Each row has a name. Each piece below is followed by the name of the row it came from. Each question is about the rows just above it.

lesam: 1.25  6.88  5.45  -0.86  -0.52  -1.10  3.00
mopi: 1.09  -2.68  1.60  0.00  -2.47  -1.11  -3.37
tuve: -3.00  -1.64  3.77  -0.86  -0.52  0.39  2.46
Natul: 1.39  -1.13  -1.13  -3.45  -0.11  1.18  -3.76
Guk: 3.45  8.13  4.29  -0.58  -0.95  -1.75  -3.39
kizud: 1.98  -5.99  2.09  -2.92  -1.61  1.45  -5.14
pamon: -0.86  -3.71  -3.13  3.16  -0.62  -2.14  -2.30
0.00  -2.47  -1.11  -3.37 is in which row?
mopi
Which row holds 1.25  6.88  5.45  -0.86  -0.52  -1.10  3.00?
lesam

koz: -6.95  9.34  -0.59  2.03  2.80  0.00  -7.90  2.25  2.17  2.93  -7.32  6.65  0.02  -5.37  -1.34  -1.17  0.91  -4.82  0.00  0.19  4.71  2.92  4.44
lesam: -6.95  9.34  -0.59  2.03  2.80  0.00  -7.90  2.25  2.17  2.93  -7.32  6.65  0.02  -5.37  -1.34  -1.17  0.91  -4.82  0.00  0.19  4.71  2.92  5.32
tegev: 2.01  2.80  0.21  2.03  2.80  0.00  -7.90  2.25  2.17  2.93  -7.32  6.65  0.02  -5.37  -1.34  -1.17  0.91  -4.82  0.00  0.19  4.71  2.92  4.44
which: -6.95  9.34  -0.59  2.03  2.80  0.00  -7.90  2.25  2.17  2.93  -7.32  6.65  0.02  -5.37  -1.34  -1.17  0.91  -4.82  0.00  0.19  4.71  2.92  4.44
koz
which: 2.01  2.80  0.21  2.03  2.80  0.00  -7.90  2.25  2.17  2.93  -7.32  6.65  0.02  -5.37  -1.34  -1.17  0.91  -4.82  0.00  0.19  4.71  2.92  4.44
tegev

lesam: 3.80  -1.67  5.43  5.15  -8.35  2.54  0.41  0.71  -9.18  3.98  6.49  -2.60  1.42  6.02  3.96  4.95  3.83  2.29  0.88  -0.03  1.24  3.82  -7.43  -2.85  -5.90
pamon: 1.14  -1.67  2.98  3.65  -5.13  1.75  -1.11  -0.42  -5.22  7.25  4.19  -2.60  2.79  5.55  1.28  -2.69  3.24  -2.67  2.05  -0.67  -1.81  -3.17  -5.63  -5.30  -2.75
koz: 3.13  -3.90  5.43  6.64  -5.77  0.95  1.17  -0.98  -5.22  8.89  -3.27  -0.42  2.45  6.50  3.43  1.13  6.20  -1.85  2.63  0.60  1.24  0.32  -6.23  -4.08  -3.54
Zit: 1.14  -3.90  4.61  2.16  -4.48  1.75  3.46  0.71  -3.24  8.89  1.65  -2.06  1.76  6.02  1.82  -2.69  3.83  -1.85  -0.88  1.24  -0.79  -0.84  -6.83  -6.52  -3.54
tuve: -0.85  -1.67  5.43  5.15  -8.35  2.54  0.41  0.71  -9.18  3.98  6.49  -2.60  1.42  6.02  3.96  4.95  3.83  2.29  0.88  -0.03  1.24  3.82  -7.43  -2.85  -5.90
Reta: 1.14  -0.93  7.88  3.65  -5.77  1.75  -1.11  -3.24  -2.06  6.02  -0.88  -2.69  -1.85  8.89  1.76  1.82  0.71  1.65  3.83  -0.67  -1.81  -0.84  -4.43  -2.85  -6.69
Natul: -1.67  5.43  5.17  -8.35  2.54  0.41  0.71  -9.18  3.98  7.25  -0.24  0.67  2.10  6.50  3.96  1.13  5.02  -1.85  0.88  0.60  1.24  0.32  -6.23  -4.69  -1.96
Which row holds 1.82  0.71  1.65  3.83  -0.67  -1.81  -0.84  -4.43?
Reta
which: 0.71  -3.24  8.89  1.65  -2.06  1.76  6.02  1.82  -2.69  3.83  -1.85  -0.88
Zit
-0.85  -1.67  5.43  5.15  -8.35  2.54  0.41  0.71  -9.18  3.98  6.49  -2.60  1.42  6.02  3.96  4.95  3.83  2.29  0.88  -0.03  1.24  3.82  -7.43  -2.85  -5.90 is in which row?
tuve
which: -5.77  0.95  1.17  -0.98  -5.22
koz
-3.90  5.43  6.64  -5.77  0.95  1.17  -0.98 is in which row?
koz
which: 2.63  0.60  1.24  0.32  -6.23
koz

mopi: 0.20  -0.40  -0.01  -0.14  -2.23  -3.92  9.80
tuve: 0.14  0.11  0.19  0.13  0.16  -3.92  9.80
Natul: -0.01  -0.40  0.20  -0.14  0.32  -0.62  -0.47
koz: 0.01  -0.24  0.17  -0.08  -0.28  -0.94  1.59
Reta: 0.03  0.25  -0.14  0.11  0.33  -0.06  -0.87
Zit: -0.27  -0.94  0.20  -0.14  0.32  -0.62  -0.47
which: -0.40  -0.01  -0.14  -2.23  -3.92  9.80
mopi
The row with -0.01  -0.40  0.20  -0.14  0.32  -0.62  -0.47 is
Natul
Where do 0.13  0.16  -3.92 appear?
tuve
-0.28  -0.94 is in which row?
koz
Where do -0.24  0.17  -0.08  -0.28  -0.94  1.59 appear?
koz
which: -0.01  -0.40  0.20  -0.14
Natul

lesam: 0.17  -2.66  3.25  -7.85  -2.02  4.91
mopi: 6.43  -2.60  4.43  -6.35  7.48  -2.28
tegev: -7.85  0.17  -3.28  0.23  -2.73  8.38
Guk: -7.85  0.17  -2.66  3.25  -0.97  8.14
which: -7.85  0.17  -2.66  3.25  -0.97  8.14
Guk
which: -7.85  0.17  -2.66  3.25
Guk
which: -7.85  0.17  -2.66
Guk

mopi: -2.94  -0.72  -4.49  -4.50  -0.83  3.65  5.08  2.26  -2.42
koz: -2.94  -0.72  -4.49  -4.50  -0.83  3.65  4.04  6.46  7.72
dek: -0.30  7.74  8.49  1.68  -6.83  -8.94  -2.93  5.75  9.31
kizud: 3.63  -0.72  -4.49  -4.50  -0.83  3.65  5.08  2.26  -2.42
pamon: -0.08  -7.10  6.55  1.21  -7.76  5.69  2.53  -7.96  4.74
Reta: 1.68  -6.82  -8.94  -2.93  7.31  2.26  -2.42  3.65  5.08
which: 1.68  -6.83  -8.94  -2.93
dek
Which row holds 2.53  -7.96  4.74?
pamon
The row with -2.94  -0.72  -4.49  -4.50  -0.83  3.65  5.08  2.26  -2.42 is
mopi
The row with 3.65  4.04  6.46 is
koz
which: -7.10  6.55  1.21  -7.76
pamon
Where do -7.76  5.69  2.53 appear?
pamon

Natul: -1.44  -4.23  1.35  7.18
pamon: 4.39  3.78  -1.61  -6.26
tegev: -7.86  7.79  -1.64  -6.92
kizud: -0.10  4.26  -1.76  -3.92
koz: 7.79  -7.86  4.26  -1.76
Guk: -5.62  3.70  -1.09  -6.23
lesam: 8.10  1.42  -0.44  -2.60
tuve: -0.10  4.26  -1.76  -7.86
which: 4.26  -1.76  -7.86
tuve
-5.62  3.70 is in which row?
Guk
Which row holds 7.79  -7.86?
koz

